These are the activations of a small network on made-up records, seen along a few directions, one row for each record.
After each row come some of the record's fields: DOGA, ROZO, TONO, SUVO.
Not every record has every field; a missing one is written none.
Other fields move the rows too, some of them a lot.
In the rows, zero is written as 500.
Random noise pushes rows far along 15 fixed directions. That doesn't count. These rows show it; they differ only by the noise:
[589 650 639 490 451 521 546 512 631 739 705 340 500 610 405 582 225 261
 616 530 502 617 408 548 362 747 445 394 625 356 417 435 438 503 560 470]
[626 596 540 530 456 591 554 771 389 421 289 567 346 740 678 501 612 462
 355 405 381 615 435 596 569 521 619 526 513 650 558 416 312 539 515 450]
[496 664 521 526 447 527 531 504 399 464 577 538 651 552 728 440 462 640
 523 443 609 514 404 397 582 452 647 733 345 614 555 357 493 417 440 480]
[645 574 513 351 374 750 489 586 433 437 275 782 567 441 494 484 536 694
 603 307 562 474 451 479 358 484 437 560 388 469 562 457 520 449 493 717]
[424 311 449 477 606 501 516 545 724 454 632 540 317 500 578 406 459 711
 467 670 621 619 423 581 382 411 705 367 314 326 525 615 384 549 394 672]
[532 555 464 411 509 581 596 613 457 484 422 483 377 571 505 589 582 535
 662 399 451 452 630 424 414 535 542 318 423 351 600 428 666 527 531 611]
[461 695 486 543 389 553 467 533 403 285 659 555 611 441 551 345 705 472
 659 388 458 463 505 446 612 489 680 559 350 438 415 295 476 402 445 515]
[501 455 530 473 671 444 530 452 524 565 595 415 415 555 560 524 652 383
 447 615 509 630 581 409 490 564 546 373 402 405 559 627 617 326 387 568]
[458 386 527 573 506 529 555 716 543 556 593 493 361 542 272 545 443 615
 427 754 499 517 572 677 493 335 598 219 654 589 451 388 318 569 586 561]
[589 565 652 470 624 692 537 519 272 621 350 522 518 412 527 631 623 513
 407 591 485 748 652 375 533 499 445 571 486 643 527 498 560 296 457 617]
[573 580 395 352 515 621 369 601 586 655 564 653 588 530 300 554 645 465
 611 463 794 412 536 608 336 470 502 304 593 358 460 445 428 318 512 596]
[400 610 486 496 486 566 333 485 486 610 636 519 819 531 412 481 771 524
 466 394 539 280 487 583 628 436 563 680 636 558 339 331 534 395 517 344]
[439 375 513 590 546 431 412 446 592 515 671 453 453 525 508 395 448 605
 279 740 596 630 354 636 615 424 677 518 493 615 487 601 264 580 419 526]
[437 364 619 515 448 563 486 424 502 571 427 352 477 477 411 521 578 636
 412 465 183 331 593 546 577 580 561 578 479 476 421 522 813 751 490 680]
[420 642 483 430 484 556 223 213 447 536 557 470 783 310 342 494 682 531
 472 394 528 443 399 505 680 582 411 745 605 555 481 542 392 597 458 429]
[626 643 379 455 615 554 546 646 461 374 351 460 390 547 528 425 562 260
 596 231 606 237 387 406 589 679 585 319 508 475 723 464 366 592 425 477]
[527 672 409 304 574 464 379 400 567 745 514 500 579 512 556 676 487 602
 536 470 821 500 503 449 378 595 496 583 431 443 682 561 456 480 371 660]

[534 558 491 562 446 669 491 616 449 639 644 485 584 466 390 451 398 506
 614 557 733 434 563 584 500 404 690 431 593 518 297 285 490 403 581 550]  DOGA: none / ROZO: giked / TONO: none / SUVO: none
[445 539 416 472 601 254 656 459 482 312 507 666 678 467 640 390 505 569
 491 409 609 197 392 190 562 397 354 549 357 683 838 533 488 287 325 378]  DOGA: sezu / ROZO: gifi / TONO: rige / SUVO: bar
[336 472 463 505 567 381 480 481 532 501 485 349 404 651 551 627 706 528
 382 479 222 568 569 579 597 464 470 536 634 512 526 558 447 683 577 220]  DOGA: sezu / ROZO: zemu / TONO: rige / SUVO: bar
[365 571 508 391 507 354 530 635 657 661 527 561 595 515 321 720 623 525
 551 457 349 253 666 561 328 521 286 440 630 414 487 356 544 451 509 483]  DOGA: sezu / ROZO: gifi / TONO: san / SUVO: bar
[539 673 467 392 468 298 484 500 700 718 754 515 606 752 634 527 481 416
 561 461 742 406 452 481 316 613 576 488 367 363 571 485 626 265 364 565]  DOGA: livez / ROZO: giked / TONO: vuro / SUVO: bar
[648 555 437 479 472 584 556 734 366 485 196 507 250 695 600 618 536 441
 480 418 495 591 561 552 474 529 569 372 542 554 605 469 443 598 590 535]  DOGA: livez / ROZO: ses / TONO: galez / SUVO: rokep
[484 424 632 669 489 384 624 460 230 328 582 530 466 524 624 497 600 501
 343 796 324 874 656 351 641 282 474 516 389 759 500 520 570 198 511 459]  DOGA: livez / ROZO: zemu / TONO: galez / SUVO: bar
[413 498 464 573 416 317 494 484 466 496 574 418 452 553 589 474 475 652
 422 638 520 451 570 540 608 431 682 574 404 631 532 461 504 607 435 600]  DOGA: sezu / ROZO: giked / TONO: rige / SUVO: bar
[461 429 348 522 412 480 377 489 486 361 545 592 516 490 380 374 594 582
 508 511 613 388 490 611 581 342 596 397 526 527 481 506 418 568 539 502]  DOGA: sezu / ROZO: gifi / TONO: rige / SUVO: bar
[546 448 468 463 639 514 474 489 477 630 437 368 344 369 415 590 536 391
 532 591 619 453 700 454 478 608 600 339 434 413 530 561 635 530 388 790]  DOGA: livez / ROZO: popas / TONO: rige / SUVO: rokep
[466 726 471 443 423 343 682 472 464 182 434 535 459 484 817 410 442 539
 703 279 344 506 376 245 502 649 452 640 211 438 775 462 470 551 388 431]  DOGA: none / ROZO: giked / TONO: none / SUVO: none
[668 656 631 477 342 540 455 438 404 674 548 579 693 562 458 588 452 368
 500 490 544 605 537 477 408 569 371 619 531 580 416 452 640 263 526 575]  DOGA: livez / ROZO: zemu / TONO: galez / SUVO: bar
[411 478 494 517 696 646 491 480 444 570 481 210 419 385 296 565 655 268
 631 469 357 454 645 481 616 629 504 297 713 329 388 451 633 637 633 335]  DOGA: livez / ROZO: giked / TONO: rige / SUVO: rokep
[445 433 511 546 405 588 433 530 614 320 511 632 553 464 578 324 513 638
 463 387 394 477 280 645 520 448 591 696 441 461 359 458 352 629 508 430]  DOGA: livez / ROZO: zemu / TONO: rige / SUVO: bar
[471 460 354 461 482 421 435 552 573 457 384 553 364 588 587 523 535 647
 411 484 535 477 477 599 490 423 566 532 481 525 599 576 313 673 464 525]  DOGA: sezu / ROZO: zemu / TONO: rige / SUVO: rokep
[441 426 479 486 484 781 465 590 441 423 377 637 492 491 599 428 667 770
 506 464 483 672 536 612 473 286 636 630 473 458 329 452 500 489 605 445]  DOGA: sezu / ROZO: giked / TONO: galez / SUVO: bar
[522 479 409 626 482 611 546 567 400 270 498 581 562 441 549 297 274 623
 547 438 723 377 242 472 661 305 632 519 512 696 573 385 259 606 580 339]  DOGA: livez / ROZO: zemu / TONO: rige / SUVO: bar
[610 679 585 461 614 677 456 535 469 755 442 494 534 301 508 612 262 453
 466 589 784 720 510 494 413 580 499 647 558 612 475 486 190 438 402 655]  DOGA: sezu / ROZO: gifi / TONO: galez / SUVO: bar
[326 510 532 532 686 581 531 588 520 569 550 446 555 481 555 632 618 568
 491 557 417 625 565 518 512 402 502 610 604 477 364 357 429 443 588 241]  DOGA: livez / ROZO: zemu / TONO: rige / SUVO: rokep
[333 437 444 501 477 422 440 402 593 428 705 575 573 532 510 378 645 621
 484 617 489 639 472 585 501 320 502 522 506 450 417 580 414 384 524 324]  DOGA: sezu / ROZO: giked / TONO: rige / SUVO: bar
[537 794 502 432 442 499 407 560 517 516 537 554 584 508 562 552 577 381
 560 354 547 568 462 524 460 615 491 620 483 452 507 397 267 446 431 473]  DOGA: sezu / ROZO: gifi / TONO: rige / SUVO: bar
[655 570 489 455 521 465 482 401 280 564 322 457 407 520 532 592 504 411
 439 582 628 689 573 382 576 592 448 449 470 655 709 641 540 460 462 621]  DOGA: livez / ROZO: giked / TONO: rige / SUVO: rokep
[517 521 332 417 592 460 502 507 444 500 518 520 470 593 528 581 536 511
 598 501 770 525 539 410 457 412 500 307 473 447 689 513 558 416 549 448]  DOGA: livez / ROZO: gifi / TONO: rige / SUVO: bar
[383 402 297 407 552 331 368 408 617 468 513 615 496 481 505 513 579 753
 410 563 708 408 486 535 467 333 518 494 432 505 668 644 375 576 403 560]  DOGA: sezu / ROZO: gifi / TONO: rige / SUVO: bar
[576 512 454 486 419 357 465 659 682 510 498 455 107 658 466 575 445 351
 471 653 431 760 548 744 347 628 575 231 516 353 496 598 179 677 475 648]  DOGA: sezu / ROZO: zemu / TONO: rige / SUVO: rokep
[701 455 512 504 469 540 493 435 340 694 396 450 579 553 315 494 387 361
 465 516 713 296 519 447 582 549 457 355 633 686 596 553 740 438 548 602]  DOGA: livez / ROZO: giked / TONO: rige / SUVO: rokep
[603 662 541 473 609 492 612 643 538 588 547 488 422 543 685 533 438 308
 563 549 676 653 528 421 364 630 572 472 383 417 522 440 394 251 375 579]  DOGA: livez / ROZO: giked / TONO: galez / SUVO: rokep
[467 413 546 527 546 556 413 498 402 434 492 566 441 284 360 528 817 558
 417 659 382 587 785 510 541 384 545 428 406 500 379 525 568 371 388 790]  DOGA: none / ROZO: zemu / TONO: none / SUVO: none
[434 593 478 379 597 667 299 322 558 691 573 495 595 291 453 529 625 544
 573 576 681 795 544 561 430 559 495 646 516 317 345 607 380 416 447 536]  DOGA: sezu / ROZO: giked / TONO: san / SUVO: rokep
[454 598 356 475 604 340 438 448 467 407 518 437 462 472 427 466 661 387
 473 494 602 391 489 454 657 517 482 362 567 585 724 593 280 541 407 404]  DOGA: sezu / ROZO: giked / TONO: rige / SUVO: bar
[491 449 501 565 501 411 508 349 571 570 588 249 452 574 580 485 259 484
 434 460 494 388 394 490 589 602 617 581 489 533 551 585 558 778 478 502]  DOGA: livez / ROZO: zemu / TONO: galez / SUVO: bar
[570 444 491 470 536 529 558 648 502 658 391 422 384 613 398 615 516 380
 518 466 482 339 671 543 419 560 503 290 588 437 481 468 700 521 554 597]  DOGA: sezu / ROZO: gifi / TONO: rige / SUVO: bar
[452 449 455 430 615 474 444 393 563 572 514 534 553 582 580 547 612 595
 367 500 566 541 475 493 501 385 449 572 517 519 558 679 491 438 465 393]  DOGA: sezu / ROZO: zemu / TONO: rige / SUVO: bar
[644 493 406 467 304 503 421 365 346 303 422 658 565 623 553 334 629 435
 559 366 565 528 414 456 549 483 457 478 412 495 561 618 687 364 556 478]  DOGA: none / ROZO: giked / TONO: none / SUVO: none
[471 470 530 464 397 537 490 459 595 598 571 559 574 558 559 493 375 688
 541 528 561 588 463 566 365 426 512 616 467 432 408 493 568 475 556 520]  DOGA: sezu / ROZO: giked / TONO: galez / SUVO: bar
[482 527 417 623 406 499 360 328 448 200 566 485 565 318 693 149 592 484
 513 372 529 361 396 451 733 530 815 775 205 495 401 536 499 583 291 657]  DOGA: sezu / ROZO: zemu / TONO: galez / SUVO: rokep

Which values does each new row have?
[421 526 482 518 588 450 489 506 621 677 675 386 473 456 416 589 327 569
 507 644 648 474 551 550 451 443 564 431 574 501 501 473 351 578 471 538]  DOGA: sezu / ROZO: zemu / TONO: rige / SUVO: bar
[415 569 459 392 660 406 526 475 437 526 463 453 429 399 274 704 716 411
 553 585 415 554 711 399 497 515 261 244 658 495 685 539 439 452 528 418]  DOGA: livez / ROZO: giked / TONO: rige / SUVO: bar
[512 513 495 482 501 599 469 666 396 576 358 581 523 616 537 559 708 566
 416 500 513 515 586 609 521 410 557 548 569 594 422 387 538 402 568 448]  DOGA: livez / ROZO: giked / TONO: rige / SUVO: rokep
[477 424 563 479 456 517 517 593 611 624 605 598 564 499 386 535 579 534
 523 573 459 420 635 596 333 423 491 445 491 397 323 422 674 320 500 633]  DOGA: livez / ROZO: zemu / TONO: rige / SUVO: bar
[385 359 499 627 618 482 517 600 504 405 605 402 382 501 479 375 761 412
 433 634 380 468 622 571 632 427 723 341 489 452 346 455 561 461 464 471]  DOGA: livez / ROZO: giked / TONO: rige / SUVO: bar
[596 394 483 555 433 612 486 371 442 286 426 595 517 412 545 289 307 567
 508 452 602 540 271 433 563 449 494 566 410 567 546 637 442 558 505 515]  DOGA: sezu / ROZO: zemu / TONO: galez / SUVO: rokep
[623 556 439 453 525 468 492 470 372 414 339 564 448 523 536 539 518 374
 484 458 592 607 474 392 522 546 380 426 484 575 686 609 423 427 496 487]  DOGA: sezu / ROZO: gifi / TONO: galez / SUVO: rokep
[290 483 556 578 611 286 559 337 462 372 599 404 586 319 516 534 614 539
 423 604 231 469 586 323 656 464 363 631 467 619 561 520 522 483 406 376]  DOGA: none / ROZO: zemu / TONO: none / SUVO: none
[262 652 615 602 399 487 514 323 347 476 702 252 570 263 482 604 401 709
 658 660 276 698 659 406 648 500 570 716 445 508 375 276 547 719 572 489]  DOGA: livez / ROZO: giked / TONO: rige / SUVO: rokep
[546 492 551 586 375 463 728 625 579 327 685 488 355 609 551 371 202 385
 732 561 444 618 407 442 370 543 537 246 371 313 474 407 522 449 579 464]  DOGA: sezu / ROZO: gifi / TONO: rige / SUVO: rokep
[295 327 348 399 751 457 532 432 636 636 586 377 440 478 484 677 579 804
 553 576 611 377 694 414 413 307 547 349 460 333 628 587 725 572 493 529]  DOGA: none / ROZO: zemu / TONO: none / SUVO: none
[513 786 519 445 428 602 519 745 467 573 335 538 569 513 592 600 556 522
 605 265 441 335 560 547 449 603 549 700 540 512 444 200 418 559 492 502]  DOGA: none / ROZO: giked / TONO: none / SUVO: none
[527 441 536 495 583 497 456 544 605 435 415 461 373 545 571 436 716 338
 392 400 310 469 445 551 529 670 566 505 416 378 476 609 530 553 376 550]  DOGA: livez / ROZO: zemu / TONO: rige / SUVO: rokep
[415 483 512 596 530 473 605 537 444 513 548 400 508 546 609 409 380 605
 469 581 528 472 457 484 624 409 624 576 514 654 515 427 495 542 528 363]  DOGA: sezu / ROZO: giked / TONO: rige / SUVO: bar
[432 541 522 489 504 541 585 543 573 393 550 579 551 365 568 446 464 573
 656 441 437 483 485 436 399 485 489 577 379 370 436 403 502 428 470 494]  DOGA: none / ROZO: zemu / TONO: none / SUVO: none
[402 779 432 441 376 215 628 559 599 466 688 379 415 576 352 629 363 368
 773 483 368 412 564 450 415 612 326 248 633 375 652 354 309 639 575 338]  DOGA: sezu / ROZO: giked / TONO: rige / SUVO: bar
[684 505 480 623 539 595 546 501 337 477 524 365 321 530 519 403 254 244
 556 601 740 709 425 451 583 562 645 287 541 527 513 530 414 483 569 492]  DOGA: none / ROZO: giked / TONO: none / SUVO: none
[421 554 464 487 329 387 441 446 555 476 660 505 518 467 369 487 490 559
 629 566 478 477 567 579 450 486 502 437 491 409 429 436 478 558 527 575]  DOGA: sezu / ROZO: giked / TONO: rige / SUVO: bar
